tovum: [144 165 147 160  83  92 102 103 166 165 120 109]
mufes: [157  89 103 166  91  83 124  87 122 110 147 166]
buzin: [148 112 127 177 120 161  92 140 168  82 148  90]
motut: [ 91 125 128 164 163 102 182 124 122  77 119 164]
Valif: [102  72 133 143 178  95 142 148 161 156 154  94]
tob: [159 165 134 108 129 103 163 140 188  98 104 141]
Pavig: [118 119 146  97 135  92  71 175 168 104 116 181]
Laduv: [157  89 103 166  91  83 124  87 122 110 128 166]
Tizav: [157  89 103 166  91  83 124  87 129 118 124  96]
Vad: [107 120 129 110 154 109 157  73 142 158 125 141]
nol: [159 165 134 108 129 103 163 140 188  98 131 124]
present: [154 108]
no
Pavig
[118 119 146  97 135  92  71 175 168 104 116 181]
present: [ 98 188 140 163]
no
present: [104 166  91]
no
nol
[159 165 134 108 129 103 163 140 188  98 131 124]

Vovu: [ 72 166 129 157  99  92]
vinun: [104 129 105 170 106 110]
piduv: [ 96 149 113 139  81 149]
pifam: [124 137 102 132  71 119]
fimen: [ 73 156 139 159 103 135]
Favop: [ 73 166 100 145  88  99]
geka: [143 127 141 120  84  79]
Vovu
[ 72 166 129 157  99  92]
Favop
[ 73 166 100 145  88  99]
vinun
[104 129 105 170 106 110]

Fos: [ 86 143 145 166]
pesu: [ 99 162 183 152]
Sigaf: [165 148 143 127]
present: [162 183 152]
yes
present: [ 99 161 183 152]
no

voz: [141 154 114 131]
Gom: [131 111 126 156]
palol: [152  82 131 140]
Leso: [115 145 146 145]
vegav: [109 126 125 163]
Zuzi: [117 113 118 137]
tid: [121 162 132 133]
Bof: [128 156 115 117]
nirop: [122  96 124 113]
present: [122  95]
no
present: [162 132 133]
yes
present: [154 113 131]
no
present: [126 125]
yes
voz
[141 154 114 131]
nirop
[122  96 124 113]

solif: [102 145 108 176  95 106]
Sefi: [102 145 108 176 152 151]
Sodu: [102 145 139 176 152 151]
present: [102 145 108]
yes
present: [108 176]
yes
present: [139 145]
no
solif
[102 145 108 176  95 106]

diza: [120 133 124 126 118 128 131 123 128 126 130 136 127 132 129 138 120 127
 128]
numi: [139 129 103 133 122 133 143 119 135 126 122 126 130 123 129 135 140 129
 125]
Febef: [178 124  97 120 142 127 149 119 111 134 136 105 119 102 137 131 116 111
 100]
vuva: [121 124 161 115 131 118 109 134 122 138 139 127 124 137 127 122 105 121
 126]
Nake: [ 89 108 143 107 133 108 119 140 133 140 125 121 132 117 128  99 140 134
 119]
Kuv: [ 99 147 112 140 126 133 135 118 125 108 110 158 134 127 131 131 129 141
 151]
present: [129 137]
no
diza
[120 133 124 126 118 128 131 123 128 126 130 136 127 132 129 138 120 127
 128]
present: [139 138]
no
vuva
[121 124 161 115 131 118 109 134 122 138 139 127 124 137 127 122 105 121
 126]

Luvo: [131  94 166 133]
rokar: [131  95 166 123]
fevus: [131  95 166 121]
Tuse: [131  94 166 124]
Ziso: [132  78  90 132]
vepel: [125 162  91 133]
present: [131  93 166 133]
no
Tuse
[131  94 166 124]
present: [133 166  94]
no
present: [ 78 132]
no
Luvo
[131  94 166 133]
present: [132  78  90]
yes

Ritos: [179  79  75 110  85 179 148 172 101 153  91  78  86 154 136 138 110 136
  79 159 108 142  77 177 120]
kene: [136 143 100  91  82 124 144  80 152 110 122 136 138 129  76 143 165 113
 118 112 181 120  99  93  92]
pag: [153 147 165 120  75 161  84 163 111 124 106  85 111  75  99 138 100  74
 105 120 153 162 169 131 167]
Lus: [121 162 153  93  82 153 104 149 143  83 141 141  86 157 140 180 125 101
 121  76 175 149 124 158  79]
rur: [117 115 121 162 106  84 128 168 156 125 167  98  98 166 164 143 101 129
  76  96  98 163 178 122  78]
vaza: [125  75 147 175 146 131 114 119 153 160 143 106  89 102 116 151 139 109
 131 161  82 125 153 116 114]
Zerip: [105  88 176 120 135 144  97 107 100 148 116 120 131 167 101 104 128 114
 107 149  94 130 131 114 105]
nop: [177  86  87 114 178  80 106 106  83 125  76 144 149 154 133 118 141 173
 162 111  84 131  98 128 157]
Tem: [109 154 102 142 157 163  78 136  76 165 107 126 139  90  79 138 141 171
 169 105 103  85 131 109 153]
Vor: [149 149 135 145 104 124 123 101 100 177 139 149 121 162  87 151 144  88
 147  98 143 119 109 103 108]
vaza
[125  75 147 175 146 131 114 119 153 160 143 106  89 102 116 151 139 109
 131 161  82 125 153 116 114]
present: [120 105]
no
Tem
[109 154 102 142 157 163  78 136  76 165 107 126 139  90  79 138 141 171
 169 105 103  85 131 109 153]
present: [109 131 161  82]
yes

Pivof: [164  96 102  93]
vasuz: [139 110 130 113]
Fepa: [141 103 139 104]
Mar: [126 106 119 128]
Doteb: [137  77 135 120]
nin: [134 126 117 130]
koga: [137  95 141  99]
Ton: [106 188 117 159]
Lilo: [126 106 124 141]
pevug: [140 113 136 101]
Selis: [136 115 138 112]
Ton
[106 188 117 159]
present: [ 77 135 121]
no

